A small network was shown many inputs. Here are its activations along a few directions, one row for each input.
Each table varies a few parts of the input and shows all the possible inputs, shuffled.
Descriptions start from the smaller parts, as in this example, which fits no table here: one of 5 places around a ring, together with either a single point or one of 9 places along a line or (one of 3 separate values, together with one of 6 places along a line).
Shared parts are said once, and a part with two or three values counts as separate values.
In the rows, zero is written as 128.

Other details of the inputs shift rows strongly along two fixed directions, in all tables alike. That doesn't count.

Rows:
row 1: [168 150 137 164 128  80 177 138 147 183  96]
row 2: [125 115 113 117 108 132 124 119 135 105 137]
row 3: [100 129 126 118 113 136 136 121 138 107 127]
row 4: [111 139 140 132 115 146 126 129 115 106 131]
row 5: [126 108 133 125 107 132 119 126 115 101 134]
row 6: [135 107 129 126 130 134 131 112 125  95 130]
row 7: [138 116 120 130 133 144 128 112 117 102 124]
row 8: [137 111 130 131 131 143 131 112 127  99 134]
row 9: [110 140 134 130 117 142 125 130 111 102 124]
row 10: [177 134 125 163 107  82 150 152 129 186  97]
row 11: [127 118 107 115 110 132 121 118 129 107 131]
row 12: [ 96 127 150  97 239 107  66 138 135 190 170]
row 13: [124 133 142  95 115 156 140 131 134 112 126]
row 14: [108 135 138 126 117 131 127 133 115 103 121]
row 15: [134 110 123 123 130 138 129 110 118  92 125]
row 16: [120 135 135 129 133 146 140 110 120 104 130]
row 17: [138 115 125 133 133 148 128 112 122 103 130]
row 18: [103 139 117 120 116 146 131 121 129 107 126]
row 19: [104 138 121 124 115 148 133 120 133 113 131]
row 20: [167 157 127 166 130  94 172 137 135 179  95]
row 21: [105 119 113  91 220 109  41 145 135 195 170]
row 22: [117 131 133 122 133 134 142 113 119  98 123]
row 23: [177 139 112 161 106  89 156 145 157 190 112]
row 24: [131 117 129 133 109 147 117 125 111 108 135]
row 25: [141 113 126 100 115 152 139 139 127 110 137]
row 26: [102 132 128 121 113 144 135 119 138 110 132]
row 27: [176 139 122 166 111  93 144 150 126 187 100]
row 28: [101 134 120 116 115 137 133 122 132 106 123]
row 29: [ 84 127 154  97 223  98  51 160 130 190 166]
row 30: [128 111 134 130 108 141 119 126 117 104 139]
row 31: [128 122 109 123 111 146 120 117 131 110 139]
row 32: [161 155 144 172 108  88 163 155 144 191 101]
Description of these inputs: one of 2 separate values, together with either a single point or (one of 3 separate values, together with one of 5 places around a ring).
Q: Changing only the choice among 2 separate values turns row 25 into row 13. The same change can be made to row 21. Which row results?
A: row 18
Q: A walk changes only the place on the ring of 5. It starts at row 23 and steps to row 31. List the rest of the walk in order.
A: row 21, row 11, row 2
Q: Which other rows does row 4 become when the choice among 2 separate values takes its other values? List them by row number.
A: row 24

Rows:
row 33: [ 87 149 142 122  99 162 150 115 128  83 128]
row 34: [ 85 141 143 119 104 147 149 114 120  73 119]
row 35: [160 134 106 153  96 110 153 135 149 160 104]
row 36: [126 116 116 125 115 154 143  94 119  67 131]
row 37: [151 128 146 145 199  77  82 158 121 219 136]
row 38: [167 133 120 155  89 105 151 149 137 162 106]
row 39: [131 114 122 118 116 157 146  99 122  66 132]
row 40: [ 95 109 133 100 173 131  50 146 110 138 170]
row 41: [117 115 119 124  86 152 121 121 112  78 134]
row 42: [117 118 105 113  92 154 130 104 129  79 134]
row 43: [130 109 136 127 108 155 133 110 108  68 128]
row 44: [ 59 137 150  93 181 133  89 131 133 130 159]
row 45: [176 135 132 171 114  97 156 134 124 160 101]
row 46: [107 105 136  88 206 137  73 126 125 131 166]
row 47: [169 133 115 143  96 110 157 142 148 163 108]
row 48: [ 98 106 127  99 209 137  70 119 125 131 163]
row 49: [168 137 109 142  98 107 159 135 152 165 108]
row 50: [135 165 137 154 110 107 171 142 133 156  92]
row 51: [178 130 129 159 118 103 166 133 132 161 103]
row 52: [122 111 119 113  89 157 131 118 119  82 135]
row 53: [111 164 145 126 191  97 108 161 141 216 131]
Q: What do these inputs look like to the network?
A: either one of 5 places around a ring or (one of 2 separate values, together with one of 8 places along a line)
Q: What sort of input is row 50?
A: one of 5 places around a ring
Q: A walk changes only the place on the line of 8. It starts at row 48 and steps to row 36. List the rest of the walk in order.
A: row 39, row 46, row 51, row 43, row 45, row 37
